134	122	105	127	135	118 >> 135

114	129	124	128	140	150
121	115	138	120	127	110
>> 140

125	127	101	132	129	129
128	130	127	128	129	128
126	123	138	127	128	126
>> 129

132	121	107	132	136	139
131	122	136	129	127	125
136	128	126	133	125	124
>> 136

156	124	137	122	127	150 >> 127

140	123	121	107	105	120 >> 105

123	128	124	135	136	144
126	108	135	104	102	141
>> 136

113	156	134	121	126	147 >> 126

141	156	148	113	110	105
113	148	147	116	146	139
>> 110

131	127	111	153	120	122 >> 120
---
[121 135 100 144 136 117 114] value 121, 114

[[140 104 127 110 137]
 [120 143 135 114 136]] value 140, 136

[[118 146 122 145]
 [154 121 118 117]] value 118, 117

[[114 129 149 106 128 108]
 [124 133 141 131 152 123]] value 114, 123

[127 106 122 110] value 127, 110

[[136 126 122 118]
 [120 151 144 126]
 [123 139 137 130]] value 136, 130

[113 150 131 108] value 113, 108

[[127 115 107 124]
 [116 114 118 119]] value 127, 119
---
[[110 127 136 124 149 115 120]
 [105 128 136 122 143 113 125]
 [107 129 133 122 142 113 131]]	122

[120 115 153 139 124]	153

[[132 157 142 129 130]
 [152 129 129 149 125]
 [142 158 132 128 133]]	129

[131 101 118 109 141]	118

[135 121 102 142 138 151 128]	142

[119 143 110 109 108 104 120]	109

[131 122 130 156 135]	130

[135 129 154 117 126 138 134]	117

[105 157 107 145 115  98 119]	145

[132 128 118 110 127 102 111]	110
---
[133 101 122 131 106]	106

[145 130 129 152 131 113 104]	131

[146 147 114 130 157 121 131]	157

[104 128 135 129 146]	146

[[130 124 120 134]
 [129  98 144 116]]	129

[[130 129 152 145 147]
 [106 124 122 115 132]
 [132 122 111 115 112]]	147

[138 101 130 119 132 142 147]	132

[[114 114 110 146 113 149 129]
 [119 111 107 144 113 144 127]
 [115 115 109 151 112 145 130]]	113

[134 129 153 140 111]	111

[[101 131 153 134 123 132 119]
 [140 143 105 125 109 135 138]]	123
---
[106 123 106 139 108 131 135] => 135
[139 137 116 119 115 102 153] => 153
[119 153 121 122 135] => 135
[133 150 107 139] => 139
[113 127 151 157 127 125 128] => 128
[140 152 144 151 141] => 141
[115 109 119 101 118 115 136] => 136
[110 130 150 147 116 118 118] => 118
---
[[125 125 128 125 122]
 [130 124 129 127 130]
 [146 127 123 130 106]] gives 130

[[158 128 105 123 104  99 129]
 [142 132 115 143  98 146 110]] gives 158

[[131 130 142 126 136]
 [133 116 137 105 129]
 [141 132 144 127 133]] gives 133

[[140 124 130 128 135 134 124]
 [121 126 126 126 123 121 134]
 [149 118 123 129 135 127 123]] gives 121

[[137 158 111 118 137 137]
 [132 125 131 123 111 114]] gives 137

[[119 117 120 151 127]
 [105 126 123 132 135]] gives 119

[[118 116 110 137 139 125]
 [128 145 148 120 116 121]
 [137 152 143 134 106 115]] gives 128

[[124 111 118 135 145 136]
 [120 153 106 141 143 128]] gives 124

[[133 130 129 149 126 125 134]
 [134 131 146 141 147 126 120]] gives 133
---
156,141,132,114 result: 114
123,129,133,126,151,128 result: 128
150,120,114,123,156,136,147 result: 147
104,137,133,121,138,113 result: 113
109,153,131,150,129,122 result: 122
141,135,107,138,123,104,138 result: 138
104,134,122,142,108,114,123 result: 123
132,142,157,125,123,138 result: 138
---
[[108 147 106 131 147 127 143]
 [124 111 114 109 147 150 140]]: 127

[[141 128 109 119 110 137 141]
 [133 140 147 132 130 133 122]
 [138 144 125 105 123 129 149]]: 133

[[154 148 130 123 132 133]
 [122 125 142 108 103 126]]: 132

[[155 138 129 143 137]
 [109 145 130 114 116]]: 143

[[126 121 129 135 117]
 [119 122 123 135 105]
 [120 133 132 115 114]]: 135

[[127 129 130 119 105]
 [125 125 122 123 123]]: 119

[[124 136 128 124 105 103 109]
 [122 120 121 150 125 142 141]]: 103

[[102 115 137 110 134]
 [113 106 141 129 125]]: 110
---
[139 141 121 127 140 151 114] out 140

[[120 102 125 151 110 137]
 [142 110 143 137 135 117]] out 137

[153 117 134 117 110] out 134

[143 106 147 124] out 106

[153 116 133 119 102 140 110] out 102

[111 111 121 119 100 128] out 119
---
[[127 134 121 128 121 132 135]
 [128 134 116 129 126 130 139]
 [129 133 122 124 136 107 102]] --> 127, 102

[[134 117 100 126]
 [106 142 129 121]] --> 134, 121

[[128 143 105 102]
 [116 112 102 136]] --> 128, 136

[124 111 157 140 125 105] --> 124, 105

[134 125 133 129 130 151] --> 134, 151

[121 157 115 131] --> 121, 131
